These are the activations of a small neural network, seen along a few directions. Each row is one input.
In each table, some parts of the input vary, and every possible input appears once, in random order.
A made-up example of a description, with smaller parts first: one of 8 places around a ring, together with either a single point or one of 9 places around a ring or (one of 2 separate values, together with one of 6 places along a line).
Shared parts are said once, and a part with two or three values counts as separate values.
In the rows, zero is written as 128.

Other details of the inputs shift rows strongly along two fixed directions, in all tables alike. That doesn't count.

A family of inputs:
r1: [151 141 143 168 117 131  75 135  98 166 114 129 188  88 107 116]
r2: [123 161 169 187  91  83  83 109 129 166  70 181 144 154  99 111]
r3: [123 107 113 108 145 170 147 143 121 104 154  95 114 108 143 141]
r4: [ 79  99 122  93 119 118 193 109 165  91 139 145  49 189 139 142]
r5: [178 154 107  84 173 133 111 167 104 111 165  75 167  88 145  95]
r6: [139  93  93  90 154 191 154 152 113 106 183  84 141  74 141 139]
r7: [151 108  88  96 167 207 129 161  99 109 172  71 157  51 145 143]
r8: [ 73 112 115  96 118 122 197 106 173  80 126 139  46 186 138 140]
r9: [155 102 103 113 150 164 113 150 117 124 155 100 166  81 133 149]
r10: [141 157 152 176 107 106  68 121 110 173  88 159 170 116 102 118]
r11: [137 169 164 190 106 119  81 118 102 182  90 152 161 116 117 119]
r12: [ 90  58  77  54 140 143 217 123 174  58 177  95  70 159 149 161]
r13: [174 147 100  85 176 127 136 158 108 100 155  79 133  93 150  98]
r14: [ 76 156 159 154  81  60 144  74 170 147  77 209  67 214 111 124]
r15: [154 101 111 119 148 165 117 155 119 116 152 102 164  86 134 144]
r16: [152 132 145 164 121 124  90 127 112 162 115 136 173 114 121 137]
r17: [152 141 131 156 132 167  93 143  95 153 137 103 177  65 124 122]
r18: [155 165 166 191 111 125  69 126  91 194 101 158 181 101 113 117]
r19: [139 150 165 183 107 106  70 126 107 169  92 154 164 125 105 117]
r20: [113 123  99  41 164  96 210 131 173  66 159  92  47 187 158 107]
r21: [128  96 102  97 140 154 150 139 119 108 148 101 130 116 135 144]
r22: [ 77 137 150 136  92  81 165  88 172 121  95 190  59 208 120 126]
r23: [ 83 135 167 165  82  50 134  83 175 139  79 194  78 224 114 134]
Description of these inputs: either one of 3 separate values or (one of 4 places along a line, together with one of 5 separate values).
Change only the choice among 5 separate values in r21. List by row number the other rows that result.
> r1, r2, r10, r19

A family of inputs:
r24: [126  51  90  92 140 169 133 146 149  86 159 108 138 111 123 175]
r25: [149  82 101 119 146 194 129 151 101 130 181  92 173  61 134 146]
r26: [ 95 185 165 139 109  58 153 100 157 115  87 148  55 202 124  82]
r27: [ 68 123 152 157  77  72 160  73 165 139  86 171  70 213 117 148]
r28: [ 80 143 103  49 155 129 226 132 173  45 162  82   8 180 162 103]
r29: [151  93 102 116 157 216 113 172  85 117 161  92 164  40 134 148]
r30: [140 127 157 195 104 121  52 128 113 170  89 168 183 104  98 140]
r31: [125 183 138 135 108  51 121  99 139 148  83 164 117 164 110  90]
r32: [101 139 154 133 102  38 135 104 167 112  84 153  90 218 117 103]
r33: [175 235 152 167 131 111  58 129  86 188  98 138 181  70 112  65]
r34: [143 167 166 152 126  54 120 112 146 152  98 167 104 188 131 106]
r35: [127 156 132 129 102  38 108 100 147 144  84 167 138 177 105 105]
r36: [179 138 115  96 186 155 132 165 111 119 171  84 138  86 165 112]
r37: [ 70  76  89  79 127 152 224 110 158  80 157 103  44 172 148 163]
r38: [134 167 173 194  99 140  86 119  97 198 110 164 164  98 114 109]
r39: [139 125 157 197  98 109  61 114 124 183  97 144 194 123 105 150]
r40: [132 113 107 118 152 208 142 146  87 128 167  75 139  66 147 145]
r41: [144 110 109 114 157 222 119 161  84 118 158  97 146  50 135 140]
r42: [ 67 131 156 153  77  81 170  76 165 143 103 194  65 206 115 130]
r43: [123 124 154 122 114  24 127 105 177 125 105 179 106 235 125 136]
r44: [193 219 179 185 150 113  55 139  96 191 113 142 167  97 135  80]
r45: [174 102  79  72 160 132 100 161 109 112 161  83 203  80 128 130]
r46: [140 134 154 199 100 119  66 123 118 169  85 163 186 108 105 142]
r47: [178 178 169 186 126  94  48 143  92 168  93 121 193 104 106  82]
r48: [ 98 130  71  31 146 111 221 115 166  61 157 102  43 162 148 113]
r49: [134 117 104 114 150 212 143 152  97 110 154  96 137  63 142 144]
r50: [175 123  81  79 165 143 120 158 100 113 159  78 178  67 132 113]
r51: [131 184 179 191 101 152  86 119  92 201 114 165 156  94 115 102]
r52: [146  80 102 115 148 194 116 158 101 111 154 100 158  62 127 154]
r53: [ 83 115 108  86 138 188 200 124 125 100 163  96  64 129 155 147]
r54: [180 156 163 182 124  87  33 147 102 167  93 128 219 119 100  96]
r55: [149 103 106 120 149 208 127 154  94 113 153  92 159  56 137 149]
r56: [115  75  98  45 159  86 203 132 178  62 165 116  68 203 160 152]
r57: [ 80 180 163 166  89 124 135  97 134 148  83 188  78 162 122 121]
r58: [100  75  92  93 131 163 184 129 149  78 146 114  93 131 139 165]
r59: [114 142 157 128 116  28 152  97 175 126  97 180  71 234 133 119]
r60: [136 133 159 200 100 113  72 115 114 186  94 144 183 118 107 143]
r61: [120  59  97  92 129 163 167 135 146 105 174 105 133 118 134 160]
r62: [156  63 103 116 139 179 113 150 123 129 177  96 195  76 123 159]
r63: [169 133 106 104 170 163 121 174 101 103 162  56 150  78 142  99]
r64: [ 75 103 137 152  80  72 136  86 190 117  84 190  96 206 114 162]
r65: [ 64 103  99  62 140 188 210 126 146  67 156 127  28 148 150 147]
Changing only one part turns r42 into r25. The same change can be made to r31. Which row results?
> r50
What is each input in this table made of?
> one of 6 places along a line, together with either one of 3 separate values or one of 4 places along a line
List by row number the other rows that have the place on the line of 6 in common with r61.
> r30, r32, r35, r46, r56, r60
Change only the choice among 3 separate values in r31. List by row number the other rows that result.
> r34, r63
Change only the choice among 3 separate values in r26. List by row number the other rows that result.
> r36, r48
